A small network was shown many inputs. Here are its activations along a few directions, one row for each input.
In each table, some parts of the input vary, and every possible input appears once, in random order.
A made-up example of a description, with smaller parts first: one of 8 places around a ring, together with either a single point or one of 9 places around a ring or (one of 3 separate values, together with one of 4 places along a line).
Shared parts are said once, and a part with two or three values counts as separate values.
In the rows, zero is written as 128.

Other details of the inputs shift rows strongly along three fixed directions, in all tables alike. That doesn't count.

Table:
r1: [126 147 115 113 119 120 110 132 127 144 138]
r2: [129 139 113 120 120 117 103 136 139 143 125]
r3: [115 122 129 159 162 118 156 136 134 151 143]
r4: [139 140 156 131  98 143 118  93 118 117 103]
r5: [115 143 101 103 124 128 115 120 137 124 140]
r6: [113 135  97 107 121 130 120 118 135 134 126]
r7: [134 111 186 123 133 124 150 110 138 117 145]
r8: [111 139 109 100 121 124 111 131 139 127 132]
r9: [124 155 109 135 123 121 123 128 113 143 125]
r10: [118 136 110 109 116 120 109 135 136 137 130]
r11: [121  99 117 144 141 112 150 155 153 136 147]
r12: [119 147 105 135 127 122 119 138 127 131 104]
r13: [157 110 174 142 132 131 144 128 142 120 127]
r14: [115 106 113 143 146 126 164 157 140 133 145]
r15: [147 115 165 139 133 131 173 113 120 111 126]
r16: [121 138 105 136 113 122 108 145 136 128 121]
r17: [122 148 102 132 125 124 121 138 126 128 112]
r18: [118 111 126 121 154 110 150 142 148 139 166]
r19: [122 117 110 136 157 125 171 144 131 134 150]
r20: [108 130  98 120 120 133 122 130 134 138 106]
r21: [148 155 155 132 106 146 125 111 110 107  95]
r22: [148 115 170 143 141 145 150 116 143 115 131]
r23: [145 111 165 140 133 138 165 109 128 115 130]
r24: [148 151 155 129 100 139 130 100 102 111 100]
r25: [145 136 150 126  84 147 120 105 112 106 115]
r26: [148 144 159 129  96 147 111 118 119 108 103]
r27: [124 150 125 120 125 120 103 136 130 151 128]
r28: [128 145 116 130 118 113 107 130 127 148 130]
r29: [148 106 171 125 133 135 148 121 152 112 133]
r30: [141 136 147 114  96 142 122  91 121 108 112]
r31: [117 109 114 133 158 126 162 137 142 141 146]
r32: [120 149 114 133 117 120 114 132 121 143 129]
r33: [111 132  99 106 121 130 115 124 142 129 124]
r34: [111 108 116 136 155 117 167 150 140 135 130]
r35: [145  93 159 138 130 141 155 113 151 117 110]
r36: [109 118 132 121 159 103 150 133 146 133 172]
r37: [131 116 140 106  90 150 124  99 134 111  89]
r38: [125 137 100 127 109 126 114 135 130 134 135]
r39: [143 147 166 111 104 144 107 108 126 114 113]
r40: [124 118 140 136 158 110 146 149 141 159 156]
r41: [124 138 101 124 126 130 108 126 143 133 121]
r42: [145 103 163 147 134 144 156 119 145 115 109]
r43: [121 144  95 127 113 140 127 136 118 132 132]
r44: [115 107 115 146 143 129 159 153 139 135 160]
r45: [124 155  99 125 125 122 132 123 112 133 126]
r46: [132 134 104 135 114 113 102 140 142 134 120]
r47: [117 149 106 111 124 119 113 115 132 126 144]
r48: [116 126 129 155 162 108 164 141 127 147 140]
r49: [113 141  97 122 118 128 129 138 122 127 115]
r50: [124 144 101 135 119 127 116 142 129 129 117]
r51: [124  40 127 127 209 129  33 113  12  90 144]
r52: [114 147 127 118 117 108 105 126 126 151 136]
r53: [118 155 113 144 132 135 113 132 126 143 112]
r54: [124 137 108 115 115 127 110 146 135 137 125]
r55: [136  34 122 111 199 138  38 135  14  92 145]
r56: [119 160 114 141 133 125 119 137 118 138 110]
r57: [137 140 155  93  95 141 117 101 128  96 125]
r58: [115 146 118 111 116 109 110 123 127 139 143]
r59: [110 101 118 146 140 121 155 160 147 131 148]
r60: [128 141 106 127 112 116 112 128 127 140 137]
r61: [126 158 110 137 128 129 117 139 120 137 119]
r62: [131 122 139 136 165 118 142 159 147 156 149]
r63: [152 111 161 140 126 142 168 115 122 112 135]
r64: [144 110 169 150 138 145 154 116 140 121 117]
r65: [158 134 155 117  96 142 104 121 130 114 102]
r66: [147 108 162 130 129 141 174 118 125 108 122]
Description of these inputs: one of 6 places around a ring, together with one of 11 places around a ring.
The inputs of r1 and r47 match in every part but the place on the ring of 11. If r62 is changed in the same way as r1 into r47, which row does it become?
Answer: r22
The inputs of r39 and r53 match in every part but the place on the ring of 11. If r29 is changed in the same way as r39 into r53, which row does it become?
Answer: r42
Which other rows does r10 become when the place on the ring of 11 takes its other values? List them by row number.
Answer: r8, r11, r14, r20, r33, r34, r37, r49, r54, r59
Which other rows does r25 become when the place on the ring of 6 takes its other values? List them by row number.
Answer: r16, r26, r32, r44, r59

Table:
r67: [116 183 100 127 102 123 119 124  99 133  76]
r68: [125 126 133  97 131 143 118 124 118  82 109]
r69: [119 119 144 108 114 109 120  98 102 105 118]
r70: [ 91 156  86 119 194  75 131 167 133 180 169]
r71: [146 170 175 140  71 147 191  40 196 119 123]
r72: [186  70 219 123 125 161  98 104  73  96 129]
r73: [113 187  92  85  75 142 109 126 179 134  86]
r74: [140  93 143  82 136 151  94 104  57  71 101]
r75: [136 143 165 109 123 135 113 119  86 127 137]
r76: [116 110  94  86 118 154  83 126  84 130 117]
r77: [111 199  98 115  43 114 121 113 140 135 132]
r78: [135 128 154 160 205 121 197 106 181 163 186]
r79: [158  83 201 148 145 155 125 107  66  57  75]
r80: [181  89 176 169 112 155 151 123 122 104  98]
r81: [151  92 197 125 146 138 155 124 127 146 149]
r82: [135  90 165 110 142 152 187 127 117 102 149]
r83: [155  94 196 119 159 123 152 120 138 139 133]
r84: [ 81  98  77 123 151  96 109 142 115 174 161]
r85: [107 120  79 112 155 134  86 154 112 103 139]
r86: [122 144 108 124 151 113  85 149  78 140 164]
r87: [106 129  83 129 159 117 188 172 155 146 186]
r88: [145  82 124 143 161 127 205 164 199 140 174]
r89: [145 126 113 170 140 124 140 148 103 116 124]
r90: [107 114  88 143 146 132 103 146  77 161 108]
r91: [ 94  96 115 132 159  92 131 139 163 145 143]
r92: [127 109 171 141 189 102 184 158 200 162 161]
r93: [119  84 161 155 156 105 174 138 168 108 168]
r94: [130 202 121 113  74 132  79 133 179 156 107]
r95: [103 142  96 135 184  99  86 171 127 147 166]
r96: [133 169 191 121  60 121 189  93 199  99 107]
r97: [156  84 167 170 134 148 174 137 120 129 121]
r98: [121 111 126 152 155 129 126 143 126 133  91]
r99: [152 135 138 137 147 113 114 143 115 123 161]
r100: [111 127  65 117 176 150  98  95 104 126 142]
r101: [ 90 124  59 173 179 108 122 187 157 176 132]
r102: [123 219  84 152  92 152 129  80 143 151  84]
r103: [111  80 148 138 162  88 206 133 189 161 161]
r104: [111 214  99 131  64 137 141 127 120 151  88]
r105: [ 99 166 106 104  74 116 107 107 106 133 127]
r106: [158 117 176 115  84 171 160 118 194  97 107]
r107: [141 208 132 150  50 143 177 126 149 133  98]
r108: [129  75 114 113 108 133  30 105  39 105 123]
r109: [ 86  96  76 139 157  95  84 154 147 151 154]
r110: [142  74 108 120 112 126  21 107  52  96 118]
r111: [152 195 116 110  52 146 163 123 180 108 121]
r112: [111 115  87 137 159 118 100 141  87 155  92]
r113: [128 184  84  94  52 152 119 130 158 145 114]
r114: [117 116  82 135 133  96  86 134  95 116 157]
r115: [119 180  99 149  97 137  97 139 120 118  85]
r116: [166  92 227 115 152 143 100 102  78  65 111]
r117: [156  80 177  95 125 157 157 105 132 100 105]
r118: [144 117 121 144 162 107 122 160 152 162 169]
The inputs of r114 and r111 match in every part but one. If r93 is changed in the same way as r114 into r111, which row does it become?
Answer: r85
The inputs of r115 and r95 match in every part but one. If r107 is changed in the same way as r115 into r95, which row does it become?
Answer: r86
What do these inputs look like to the network?
Answer: one of 4 separate values, together with either a single point or (one of 2 separate values, together with one of 6 places around a ring)
Which other rows does r97 become when the choice among 2 separate values takes its other values? List them by row number.
Answer: r107
Which other rows does r92 become when the choice among 4 separate values takes its other values? List them by row number.
Answer: r73, r91, r98

Table:
r119: [111 123 138 130 146 104 191 127 183 149 175]
r120: [154 157 170 109  71 155 178  98 170 104 124]
r121: [118  86 147 123 189 111 133 141 108 130 160]
r122: [111 143  83 126 128 127  81 118 111 138 108]
r123: [133  68 123 139 171 116 132 144 113 122 167]
r124: [108 202 103 107 100 119 145 123 175 164 123]
r125: [153 155 191 118  70 129 164 103 171 126 113]
r126: [125 122 140 150 137 107 181 149 186 151 176]
r127: [119 191  90 120  79 129 140 159 176 158 129]
r128: [118 144  84 132 127 122  76 126 113 140 107]
r129: [113 202 106 110  99 116 141 129 175 166 123]
r130: [110 161  77 146 121 122 105 127  74 140 112]
r131: [116 143  81 114 121 121  87 151 107 128 108]
r132: [108 142  83 114 129 128  85 114 107 143 116]
r133: [134  73 131 146 186 117 129 138 114 136 147]
r134: [119 124 154 144 143 101 180 152 182 165 163]
r135: [118 131 131 145 165 124 196 136 185 148 145]
r136: [129 117 133 149 134 115 185 155 185 151 172]
r137: [121 156 109 117 128 122  74 139 108 148 120]
r138: [108 123 144 128 149 104 193 133 180 157 163]
r139: [153 161 176 117  89 155 176  94 171 120 105]
r140: [115  74 143 127 182 107 130 134 108 133 160]
r141: [120 111 122 136 134 120 201 152 180 147 162]
r142: [155 151 176 126  79 148 171  92 173 124 104]
r143: [149 103 173 109  99 150 114  80 100  81 124]
r144: [117 144  92 137 123 127  72 131 113 144 108]
r145: [134  74 123 133 175 126 140 161 110 120 157]
r146: [101 189  83 109  90 124 154 142 175 148 113]
r147: [111 155  99 102 127 115  80 124 107 132 138]
r148: [120 119 136 166 148 117 184 152 189 157 141]
r149: [118 156 100 108 125 110  75 131 109 134 137]
r150: [131 134 146 139 159 106 186 149 181 160 154]
r151: [121 101 125 162 191 126 165 139  80 124 145]
r152: [131  84 137 157 193 127 126 151 118 131 142]
r153: [ 99 140  78 122 128 130  86 119 110 135 106]
r154: [107 138  74 106 114 126  87 121 106 129 137]
r155: [112 139  76 110 113 123  84 127 107 131 137]
r156: [164 102 181 132 108 155 102 101 103 104 101]
r157: [155 105 182 113 108 147 110  87  98 100 104]
r158: [111 134 148 123 157 108 193 139 178 153 163]
r159: [164  92 167 117  89 157 117 109  99  86 107]
r160: [149 106 170 114 112 163 121  96 103  78  90]
r161: [145  89 165 112  98 156 124  98  97  79  94]
r162: [115 210  91 163  82 117 154 144 147 170 114]
r163: [122 174  83 148 127 122 105 141  78 139 109]
r164: [164 180 184 161  73 153 185 116 138 118  97]
r165: [123  61 128 148 169 119 132 162 112 124 143]
r166: [112 137  77 125 120 118  79 137 113 134 105]
r167: [126  86 149 129 188 106 128 148 110 132 158]
r168: [120  81 129 146 194 127 137 142 115 122 138]
r169: [113 194  94 131  91 123 135 152 183 157 110]
r170: [126  81 137 157 190 128 127 155 117 128 138]
r171: [158 115 178 109 106 151 113  93 101  80 124]
r172: [152 153 178 118  64 141 169  91 173 109 127]
r173: [121 202  95 132 101 121 137 135 182 160 109]
r174: [111 133  76 119 113 117  84 145 107 132 108]
r175: [105 192  99 111  85 105 137 121 178 160 142]
r176: [167 110 177 120  98 159 107 113 103  87 120]
r177: [129  79 125 129 180 125 139 144 112 117 169]
r178: [151  90 167 116  96 153 121 104  98  81  93]
r179: [112 142  82 132 125 121  78 131 113 139 104]
r180: [154 106 172 118 111 160 117 101 104  80  90]
r181: [117  61 116 127 171 129 145 142 108 119 159]
r182: [107 155  87 102 125 123  85 121 107 125 141]
r183: [154 103 165 103 101 168 127 104  97  79 110]
r184: [132  85 134 135 182 112 130 145 114 118 171]
r185: [159 104 184 116 102 136 103  92 102  91 121]
r186: [118 153  91 113 135 129  85 126 108 141 116]
r187: [110 137  84 131 116 124  74 143 114 137 107]
r188: [127  75 145 145 182 113 122 145 112 143 154]
r189: [124 149 130 170 156 117 217 148 148 150 146]
r190: [112  64 120 139 182 124 140 135 115 118 140]
r191: [156 117 196 114 110 144 102 112 100 102 112]
r192: [108 143  80 108 122 126  92 144 105 125 110]
r193: [116  74 135 130 187 116 135 126 109 135 154]
r194: [117 156 107 113 122 115  71 137 109 137 139]
r195: [113 144 102 118 115 111  68 131 109 141 139]
r196: [166 119 174 155 100 150 131  98  67  91  91]
r197: [163 106 174 124 109 155 113 108 105  81  87]
r198: [160 154 187 124  73 136 164  99 172 128 106]
r199: [162 111 177 131 115 157 111 103 105  87  86]
r200: [135 132 137 146 160 115 188 149 184 157 149]
r201: [156 163 177 129  87 155 171  97 174 114  96]
r202: [115 138 125 171 148 116 220 136 150 152 147]
r203: [103 151  84 118 135 134  89 125 110 131 105]
r204: [124 154  99 125 131 130  76 139 110 146 116]
r205: [104 136  76 119 121 123  84 130 111 132 107]
r206: [137  79 127 135 179 120 134 151 113 118 167]
r207: [126  73 121 127 177 130 144 154 109 118 159]
r208: [148 116 182 101 113 147 114  87 101  86 125]
r209: [116 145  85 116 115 111  75 128 109 133 139]
r210: [128  62 126 143 165 126 133 161 111 128 159]
r211: [114 143  88 120 117 127  83 157 107 131 110]
r212: [148 148 175 134  75 152 173  95 175 114  92]
r213: [119 155  98 118 119 121  73 139 110 132 140]
r214: [104 191  87 127  95 125 144 116 182 161 112]
What do these inputs look like to the network?
Answer: one of 2 separate values, together with one of 4 places along a line, together with either a single point or one of 11 places around a ring
The inputs of r124 and r150 match in every part but the place on the line of 4. If r161 is changed in the same way as r124 into r150, which row does it become?
Answer: r174
The inputs of r200 and r139 match in every part but the place on the line of 4. If r173 is changed in the same way as r200 into r139, which row does it become?
Answer: r135
Which other rows agree with r141 in the place on the line of 4 and the choice among 2 separate values? List them by row number.
Answer: r122, r130, r140, r142, r155, r157, r172, r175, r178, r205, r212
Start at r207 and move only the place on the ring of 11, one step at a time. The first step leads to r192. Which rows follow, in order?
Answer: r180, r168, r201, r186, r129, r121, r147, r171, r177
Which other rows does r199 become when the choice among 2 separate values takes its other values? List them by row number.
Answer: r179
Which other rows does r127 become when the place on the line of 4 takes its other values? List them by row number.
Answer: r145, r183, r207
Which other rows does r205 become when the place on the line of 4 takes its other values? List them by row number.
Answer: r166, r187, r190
